A small network was trained on made-up records. Each row is its average activation on records with the value named, seen along a few directions.
Values that are neighbours, or in one group, have similar rows; names and order tell nothing.
In the rows, 100 means zero.

Other fields shift rows strongly along two fixed directions, in all tables alike. That doesn't count.
To show where, the next rows are all for the same value of a field, averaged over different records:
120	92	119	106	118	120	114	113	140	91	114	82	107	101
50	145	91	42	130	48	79	195	160	176	52	69	140	45
64	134	76	106	96	38	87	43	29	91	85	127	76	149
146	74	126	134	106	149	133	76	131	61	143	96	98	118
127	83	116	115	114	116	111	97	129	90	116	89	103	108
131	84	121	126	107	130	125	90	125	75	130	92	100	116
123	83	119	115	107	125	119	110	138	89	129	85	108	101
104	102	111	94	118	102	111	127	149	118	99	88	117	81

Field MEVIN:
zag: 86	112	82	96	94	57	107	74	55	97	100	107	92	120
vogi: 141	65	109	92	78	130	97	124	106	88	106	82	88	60
kupav: 83	91	102	105	91	146	86	73	70	97	87	123	90	105
muguv: 94	116	80	84	77	50	99	91	50	99	89	100	93	112
letus: 122	91	108	67	99	90	101	150	133	122	77	74	113	50
rila: 47	118	81	84	95	104	78	112	85	131	70	110	110	82
lukin: 73	131	80	103	96	57	97	62	53	96	95	122	85	134
mur: 112	73	105	143	93	144	98	67	87	57	130	122	91	131
dutum: 86	111	85	118	98	89	89	64	73	96	102	127	90	127
nupam: 141	67	113	85	85	107	96	122	108	104	96	84	94	65
puz: 50	129	76	84	95	97	72	110	79	122	81	121	105	96
MEVIN is arranged as a line.
Going along MEVIN from vogi by way of its neighbour nupam, in what order are zag, kupav, letus, lukin met?
> letus, zag, lukin, kupav
Which values are neighbours of puz? Give them in the order they are listed.
> rila, mur

Field LABU:
ras: 155	63	142	138	113	158	149	109	167	68	154	68	112	108
sig: 120	95	109	69	109	81	91	170	152	132	84	64	109	42
danu: 43	128	70	59	84	59	59	131	63	139	50	109	104	74
ris: 114	88	98	98	70	112	111	63	48	80	99	105	79	102
zaluk: 93	97	112	95	132	133	90	133	161	127	90	96	123	77
zez: 99	88	93	133	86	136	96	49	61	65	123	130	83	134
mep: 92	121	84	83	97	35	102	93	73	110	84	102	99	111
rer: 85	120	92	125	109	85	102	53	75	78	115	125	89	152
LABU is arranged as a ring.
Which values are neighbours of ras? Give them in the order they are listed.
> mep, rer
Which values are neighbours of danu? Give them in the order they are listed.
> ris, zez

Field TEZ:
dav: 33	128	78	92	112	78	67	96	80	140	57	128	111	110
zezib: 80	125	84	113	111	76	84	111	109	102	116	108	99	105
teb: 139	83	114	93	98	84	79	139	106	103	99	86	101	83
nuf: 95	101	90	135	101	112	78	70	90	72	119	123	75	144
kovug: 165	63	129	143	78	121	140	17	64	36	138	102	60	137
zom: 90	110	120	83	121	88	130	137	142	125	108	72	130	96
pebu: 84	100	122	102	130	138	77	148	172	132	103	96	114	66
mup: 16	154	55	35	78	6	40	144	46	153	26	114	95	51
neda: 64	102	75	85	71	92	85	78	35	107	78	104	95	110
zul: 141	79	107	67	115	91	108	170	174	134	97	55	124	37
kule: 162	64	121	99	89	194	114	146	158	91	119	75	120	43
vum: 83	129	96	98	115	62	105	108	112	105	93	94	118	125
daf: 66	100	91	118	95	122	96	36	44	81	94	129	85	137
suver: 103	109	110	69	110	84	128	137	139	131	66	61	113	63
zuki: 164	58	136	148	95	157	169	30	94	39	156	97	87	149
ler: 78	132	62	124	99	43	100	40	45	70	115	140	85	164
bir: 73	117	88	90	80	115	97	45	38	97	90	130	92	121
zifi: 162	46	121	106	100	139	104	148	153	83	125	85	96	60
TEZ is arranged as a ring.
Going along TEZ from neda by way of its neighbour kule, in what order are zezib, kovug, daf, ler met?
> kovug, ler, zezib, daf
Which values are neighbours of zom? Give them in the order they are listed.
> vum, zuki
Which values are neighbours of zifi? Give them in the order they are listed.
> teb, mup
